data =
[[128 130 129 149 128 129 141 136 138 141 126 134 135 131 117]
 [128 129 130 150 128 130 141 136 126 142 125 135 135 132 116]
 [128 128 130 150 129 130 140 136 133 142 123 135 136 134 114]
 [129 127 130 151 129 130 139 136 121 143 121 135 136 135 113]
 [130 123 131 153 130 131 137 136 123 146 116 137 138 140 108]
 [129 125 131 152 130 131 138 135 117 145 118 136 138 138 109]
 [129 126 131 151 129 131 139 136 121 144 120 136 137 137 111]
 [128 131 129 148 127 129 142 136 122 140 128 134 134 129 119]
 [128 131 129 149 128 129 142 136 130 141 127 134 134 130 118]]
The top entry of the column that holds the smallest entry -> 117
Read off the entry in the bottom-left corner.
A: 128
The fifth entry, reading row by row is 128
The entry directly above the largest entry -> 151
Read off the entry in the top-left corner.
A: 128
The entry directly below the centre entry is 135
The entry directly below the smallest entry -> 109
Read off the bottom-right entry.
A: 118
Read off the entry directly above the smallest entry.
A: 113
Read off the first entry in the row that holds the smallest entry.
A: 130
Read off the 2nd entry on the diagonal from the top-right corner.
A: 132
The fourth-last entry, reading row by row is 134
The 3rd entry on the main diagonal: 130
Read off the maximum.
A: 153
The entry directly below the largest entry is 152
The third smallest entry -> 111
The entry just left of 152 -> 131
The entry just left of 108 is 140
The largest entry in the last row: 149
The centre entry: 136
The 4th entry in reading order: 149
Read off the entry just left of the largest entry.
A: 131
Read off the 2nd entry on the main diagonal.
A: 129
The 3rd-last entry, reading row by row -> 134
The 5th-last entry, reading row by row is 127

Questions about the table below.
1) The bottom-left entry?
2) The bottom-right entry?
3) The top entry of the column that holds the smallest entry?
4) The first entry on the main diagonal?
5) The last entry in the row that holds the largest entry?
6) The entry directly above the largest entry?
7) The smallest entry in the first column?
8) The 3rd entry on the diagonal from the top-right corner?
[[129 128 129 122 138 130 127 129 121 125 135 123]
 [126 129 130 126 122 129 124 139 124 124 138 125]
 [129 119 125 124 127 136 137 127 129 125 137 125]
 [124 134 125 130 129 132 126 122 136 124 128 123]
 [121 120 134 126 128 130 125 128 132 122 117 128]
 [125 134 124 129 127 130 126 128 127 152 117 128]
 [124 135 129 146 125 127 126 121 130 125 115 125]]
1) 124
2) 125
3) 135
4) 129
5) 128
6) 122
7) 121
8) 125
